A small network was shown many inputs. Here are its activations along a few directions, one row for each input.
In each table, some parts of the input vary, and every possible input appears once, in random order.
Descriptions start from the smaller parts, as in this example, which fits no table here: ring(5) and (point or ring(11) or (values(3) and line(4))).
Shared parts are said once, and a part with two or three values counts as separate values.

Other details of the inputs shift rows strongly along two fixed directions, in all tables alike. That doesn't count.

Rows:
R1: -8 -11 -34 29 8 -2 3 -15 -36 -60 1
R2: -39 -33 -4 18 -34 -4 25 -22 -16 -35 56
R3: 6 -12 -7 14 4 0 5 -4 -13 -22 -9
R4: 35 17 -13 -1 24 4 -12 15 2 0 -32
R5: 65 -15 -60 44 -4 44 -1 8 0 -15 -28
R6: 10 -11 -17 28 6 7 -3 -30 -26 -45 -17
R7: -69 -10 -7 35 -12 -19 13 -42 -39 -63 37
R8: 12 -18 -16 13 5 2 2 -6 -19 -34 -14
R9: 21 18 14 -10 -13 12 4 25 31 38 -7
R10: 52 6 -15 10 28 12 -9 14 3 -2 -40
R11: 1 -19 -26 -5 -21 12 -9 11 2 7 9
R12: -1 4 7 -3 -21 7 9 14 14 13 7
R13: -21 10 17 -9 12 -8 -5 -6 2 16 9
R14: 7 -42 -38 23 -23 9 11 -18 -30 -65 22
R15: -43 -8 0 -4 1 -13 2 -19 -22 -18 24
R16: 5 3 1 19 14 -2 5 2 -4 -6 -4
R17: -14 11 27 -4 4 -8 -4 -17 5 14 -2
R18: 3 26 19 -33 13 -10 -15 8 17 31 -20
R19: 42 5 1 11 18 9 -1 11 7 8 -32
R20: -4 9 31 -17 7 -10 1 11 17 34 -2
R21: -55 -34 -26 31 -39 4 18 -18 -21 -28 55
R22: 53 -26 -36 12 -7 21 2 1 -7 -36 -11
R23: -2 25 15 -4 12 -8 -9 -3 9 11 -12
R24: 55 -2 -25 -6 -8 21 -8 25 8 -6 -34
R25: 5 -2 0 -25 -22 2 -2 21 10 11 -1
R26: 6 -5 9 -20 6 -6 -4 9 2 9 -13
R27: 2 18 8 -29 10 -10 -14 4 7 13 -19
R28: 23 14 15 7 15 6 -10 -11 8 12 -27
R29: -22 -6 26 -7 -23 -4 21 -2 19 25 45
R30: -56 12 35 -8 2 -20 6 -12 3 24 37
R31: -20 8 0 14 9 -10 6 -3 -9 -16 10
R32: -34 26 46 -20 12 -16 -2 2 22 54 20
R33: -30 13 17 -31 5 -20 -4 10 2 20 12
R34: 79 -19 -40 25 1 32 3 3 0 -32 -26
R35: 6 19 23 -36 20 -4 -16 11 18 45 -13
R36: 25 3 0 -20 12 3 -16 -6 -1 4 -33
R37: -21 37 42 -24 15 -20 -3 18 27 57 10
R38: 43 -1 -17 5 15 12 -15 -13 -11 -23 -43
R39: 51 9 -6 -18 27 8 -15 23 11 17 -43
R40: -29 0 21 -29 2 -18 1 7 0 19 12
R41: -26 -18 -15 23 -32 3 17 -8 -18 -39 27
R42: -5 -1 1 -10 -18 12 2 18 27 51 16
R43: -44 19 25 9 1 -18 4 -16 2 2 19
R44: -20 7 22 -15 8 -14 2 7 6 22 9
R45: -48 -28 -18 12 -36 1 10 -8 -10 -9 47
Each input here is: line(5) and (values(3) or line(6)).
Which other rows does R14 become when the values(3) part takes its other values? List them by row number. -> R11, R25

Rows:
R46: -8 0 0 6 -9 -3 11 12 7 11 11
R47: 30 -8 -15 6 0 9 1 0 -11 -30 -26
R48: 8 -5 8 10 4 6 -2 -9 8 12 -1
R49: -2 23 42 -22 -1 -7 -1 12 23 40 -10
R50: 21 30 42 -26 8 -7 -9 20 35 51 -14
R51: -39 -8 31 11 -9 -14 19 -10 3 5 37
R52: 1 -25 -4 -8 -6 5 2 -9 -4 -3 13
R53: 3 -16 -36 28 -15 17 6 -12 -16 -33 12
R54: -72 7 29 0 7 -25 4 -25 -15 6 36
R55: 13 5 -33 14 22 -1 -16 -13 -23 -42 -32
R56: -2 -19 -21 15 -11 7 1 -23 -24 -41 -7
R57: -32 -16 -13 5 -26 6 9 -10 -11 -12 39
R58: 46 -14 -19 13 10 17 -6 -6 -2 -9 -25
R59: -7 -13 2 -7 -12 -7 8 -5 -7 -24 16
R60: -46 17 38 -10 16 -25 6 -3 -2 16 21
R61: 18 2 -27 25 28 5 -11 -18 -26 -36 -28
R62: -44 -1 24 -12 -17 -12 3 -17 -2 10 19
R63: -16 -14 -1 -12 -14 2 -1 -13 -8 -14 4
R64: 7 1 -8 -10 -6 6 -4 12 13 28 -2
R65: 5 0 7 0 -5 0 4 -1 -4 -12 -11
R66: -57 11 29 -3 10 -28 9 -10 -12 -2 27
R67: 20 18 17 -33 0 -1 -2 37 34 61 -9
R68: 6 6 -4 19 -1 5 8 13 11 9 -2
R69: 39 -6 -34 23 -4 20 6 10 -6 -27 -10
R70: -51 5 1 7 5 -26 6 -14 -24 -39 17
R71: 45 8 1 -23 8 7 -17 9 18 23 -30
R72: 39 -3 -40 37 7 25 -5 0 0 -13 -29
R73: -5 34 30 -38 24 -21 -11 20 19 38 -16
R74: -19 5 22 -14 -9 -11 -3 -11 8 17 14
R75: -69 9 27 -3 4 -33 11 -13 -16 -9 34
R76: 53 22 9 -10 16 12 -22 8 25 32 -41
R77: 58 8 -33 26 10 34 -11 7 14 -1 -34
R78: 17 -15 -4 -4 1 6 -2 -5 2 6 -2
R79: -3 17 27 -13 -2 0 -9 -3 14 32 -14
R80: 35 8 -30 15 32 7 -18 -9 -18 -28 -43
R81: 25 -20 -48 10 -7 13 -8 29 -14 -27 -13
R82: 34 11 -9 -5 1 19 -9 13 22 29 -16
R83: 29 12 23 -52 4 1 -19 18 34 51 -17
R84: -43 -18 23 -4 -16 -18 21 -9 -4 0 45
R85: -33 -10 -31 35 9 -10 -1 -35 -44 -68 5
R86: -47 12 30 -3 17 -17 -1 -17 -7 18 20
R87: -2 -14 -28 -12 -13 8 -17 26 1 10 2
R88: -13 -11 -18 48 21 -3 11 -26 -43 -66 4
R89: -3 -10 15 1 -2 -6 11 0 4 5 13
R90: 34 2 5 -28 2 8 -5 17 11 7 -28
R91: 30 -2 -31 47 -1 23 9 1 -5 -36 -7
R92: -21 -9 -3 0 -23 1 16 6 -5 -8 34
R93: 18 8 -4 5 -5 10 6 15 14 9 1
R94: 14 2 -12 1 -2 10 -4 9 13 23 -10
R95: 27 -10 10 -23 3 3 4 16 13 18 -2
R96: -4 9 30 -30 -6 -14 1 10 18 27 9
R97: -27 -13 -9 -6 -20 1 5 0 -4 8 26
R98: 11 -6 -12 -5 -10 5 6 19 2 5 3
R99: -18 -6 7 11 -12 -12 11 -13 -11 -26 19
The inputs of R68 and R72 match in every part but one. If R49 is changed in the same way as R68 into R72, which row does it become? -> R79
The inputs of R88 and R86 match in every part but one. If R89 is changed in the same way as R88 into R86, which row does it become? -> R58
What is each input in this table made of? -> values(2) and (point or line(6) or (line(4) and line(5)))
Which other rows does R66 become when the line(6) part takes its other values? List them by row number. -> R60, R70, R73, R75, R88
Which other rows does R79 become when the line(4) part takes its other values? List them by row number. -> R56, R62, R63
